Each row below holds a small network's activations on one input, seen along a few directions.
Each table varies a few parts of the input and shows all the possible inputs, shuffled.
A made-up example of a description, with smaller parts first: one of 5 places around a ring, together with either a single point or one of 9 places along a line or (one of 3 separate values, together with one of 6 places along a line).
Shared parts are said once, and a part with two or three values counts as separate values.
In the rows, 128 means zero.

Other details of the inputs vary at random and push rows far along two fixed directions, the same in every table; ignore that.
To show where, the next rows are all for the same input, with only those details redrawn:
[101  76 194 102 145 139 170 206 110 109 134 140]
[ 92 126 155 119 156 130 127 163 106 130  97 108]
[ 91 127 155 120 157 130 127 163 107 130  94 107]
[153 159  90  80 165  67 109  76 116 150 151 135]
[153 160  89  80 166  68 109  74 115 151 150 135]

Table:
r1: [126 171 128 167  97 167  98 150 119 113  71  50]
r2: [112 149 130 169 116 151 105 154 114 123  70  64]
r3: [ 88  71 181 139 129 162 167 199 120 137 142 182]
r4: [127  82 156 169  76 194 176 193 131  90 148 159]
r5: [176 218  47 151 124 111 117  31 158 141 136 117]
r6: [ 80 133 108 206 112 183  90 147 109 139  56 107]
r7: [ 31 155 126 157 112  85  60 106 196 115  77  54]
r8: [131 109 203 137 104 161 210 188 141  92 138 125]
r9: [139 173 104 114 164  91 133  64 133 164 170 163]
r10: [103  98 110 192 116 188  67 152  93 137  51 105]
r11: [106  84 123 152 140 165  84 163 100 141  62 111]
r12: [ 50 196 115 176  66 103  37  93 208  78  62  38]
r13: [118  19 155 128 116 170 135 200 102 126 121 169]
r14: [146 125 205 127  85 178 213 186 150  81 137 117]
r15: [205  89 130 104 111 102 214 114 160 107 245 212]
r16: [227  40 107  91  82 140 141 123 115 104 237 209]
r17: [114  64 182 110 121 145 173 204 116 107 134 122]
r18: [165 143  57  91 144  83  84  66 115 161 133 119]
r19: [ 75 148 105 220 113 178 102 138 119 140  53  97]
r20: [157  72 172 130  78 186 147 211 117  86 147 121]
r21: [185 157  54 118 123  93  73  63 116 148 135 110]
r22: [163 194  82  96 148  70 125  38 130 156 143 109]
r23: [149 194  83 110 159  88 131  35 143 165 149 129]
r24: [208 108 144  82 122  99 220 107 162 108 242 204]
r25: [159  59 139  76 132 107 167 150 124 140 218 240]
r26: [ 90  87 132 141 154 163  89 170  98 150  66 147]
r27: [108 186  68 136  95  32  45  27 214 106 137  85]
r28: [202 238  68 113 113  89 115  26 147 136 138  92]
r29: [ 77 151 133 176 141 158 140 131 133 148  83 100]
r30: [105  98 206 116 123 154 210 182 131 108 138 127]
r31: [ 95 167 108 100 135  32  68  51 199 130 166 120]
r32: [ 68 115 115 175 128 169 100 152 110 156  62 117]
r33: [203 147  50 135 114 132  48  62 113 140 137 120]
r34: [ 89 154 175 122 156 133 151 143 113 131 104 107]
r35: [214  70 105  98  78 128 172 121 133  97 248 221]
r36: [234  28 119  83 108 111 144 134 118 110 230 217]
r37: [ 80 162 174 133 166 146 150 134 122 142 113 124]
r38: [153 159  90  80 165  67 109  76 116 150 151 135]
r39: [103  89 139 133 161 156  93 177 100 139  75 143]
r40: [109 207 136 176 125 182 140 120 151 118  65  74]
r41: [ 67 128 114 187 126 165 110 143 119 159  65 109]
r42: [106  60 181 100 145 148 154 212 107 114 127 151]
r43: [187 214  73 119 131  76 120  34 138 144 142 102]
r44: [160 117 174  59 145  90 202 116 130 122 217 186]
The inputs of r11 and r33 match in every part but one. If r18 is changed in the same way as r11 into r33, which row does it become? -> r20
The inputs of r23 and r37 match in every part but one. If r30 is changed in the same way as r23 into r37, which row does it become? -> r44
What is each input in this table made of? -> one of 4 places along a line, together with either a single point or one of 10 places around a ring
Which other rows agree with r21 in the place on the line of 4? List them by row number. -> r2, r6, r8, r10, r15, r19, r24, r27, r36, r43
Which other rows does r12 become when the place on the line of 4 takes its other values? List them by row number. -> r7, r27, r31

Table:
r45: [179 116 101  89 108  80 139  87 151 118 202 166]
r46: [ 42 227 128 177 150 126  90 101 144 144  28  35]
r47: [ 80 169 126 157 141 141  86 129 124 136  63  81]
r48: [145  75 165 106 103 123 168 160 151  96 180 158]
r49: [115  47 223 122 109 181 199 240 122  83 150 155]
r50: [155 181  81 128 131 106  96  63 134 143 131 116]
r51: [177 100 107 105 126 117 150 110 125 135 185 190]
r52: [148  61 158 116 121 152 170 182 105 118 160 169]
r53: [ 69 108 188 160 117 175 136 197 131 104  85 101]
r54: [ 90 127 134 162 140 170 104 161 101 140  55  92]
r55: [191 129  66  86 138  69 120  51 137 151 204 191]
r56: [164 142 141  84 127  83 186  99 159 115 200 152]
r57: [ 73 100 181 151 133 175 133 204 111 117  78 108]
r58: [204 141  75  93 109  77 131  61 145 129 204 164]
r59: [121 211  63 167 133 121  61  59 132 153  64  66]
r60: [ 74  82 176 150 133 174 131 205 109 123  77 111]
r61: [127 194  42 145 158  99  47  43 110 179  80  92]
r62: [151  93 148 105 129 135 156 153 115 122 157 158]
What is each input in this table made of? -> one of 2 separate values, together with either a single point or one of 8 places along a line
The inputs of r48 and r59 match in every part but the choice among 2 separate values. If r60 is changed in the same way as r48 into r59, which row does it become? -> r54
Which other rows does r53 become when the choice among 2 separate values takes its other values? List them by row number. -> r50

Table:
r63: [169 122 116  95 147 111 159 107 115 144 174 174]
r64: [117 183 155 144 104 132 150 128 162  96 114  71]
r65: [ 96  40 196 146  93 182 153 233 127  87 120 137]
r66: [115 123 149 163 107 170 153 158 128 116 113 118]
r67: [ 58 137 141 168 156 173  84 172  89 147  25  72]
r68: [129 173  65 161 130 137  50  83 111 150  67  80]
r69: [ 41 128 154 163 146 150  88 171 122 136  46  82]
r70: [160 161  78 118 111  84 102  58 158 129 162 132]
r71: [ 97 173 109 200 125 185  95 127 112 142  43  72]
r72: [183  77 126  76 142 111 159 136 104 136 189 189]
r73: [145  98 147 106 147 138 166 152 101 136 155 169]
r74: [104  90 165 105 135 110 150 156 143 117 154 151]
r75: [157 156  97 129 113 110 122  81 147 126 153 132]
r76: [ 86 167 137 147 151 137 116 126 124 143  80  96]
r77: [150 136  84  91 153  74  96  76 121 154 153 147]
r78: [209 115  88 103 116 111 142  89 124 133 195 179]
r79: [ 86 189 100 141 152 103  79  85 135 154  77  84]
r80: [123  26 239  97 121 168 245 244 120  91 189 193]
r81: [226 131  50  94 121  90 106  54 118 147 189 170]
r82: [158 142  72 117 114  82  81  66 149 132 153 136]
r83: [122  88 150 128  98 125 142 151 157  97 158 146]
r84: [ 86 160 199 125 135 133 177 162 149 103 107  85]
The inputs of r71 and r63 match in every part but one. If r83 is changed in the same way as r71 into r63, which row does it become? -> r74
What is each input in this table made of? -> one of 2 separate values, together with either a single point or one of 10 places around a ring
Which other rows does r68 become when the choice among 2 separate values takes its other values? List them by row number. -> r67
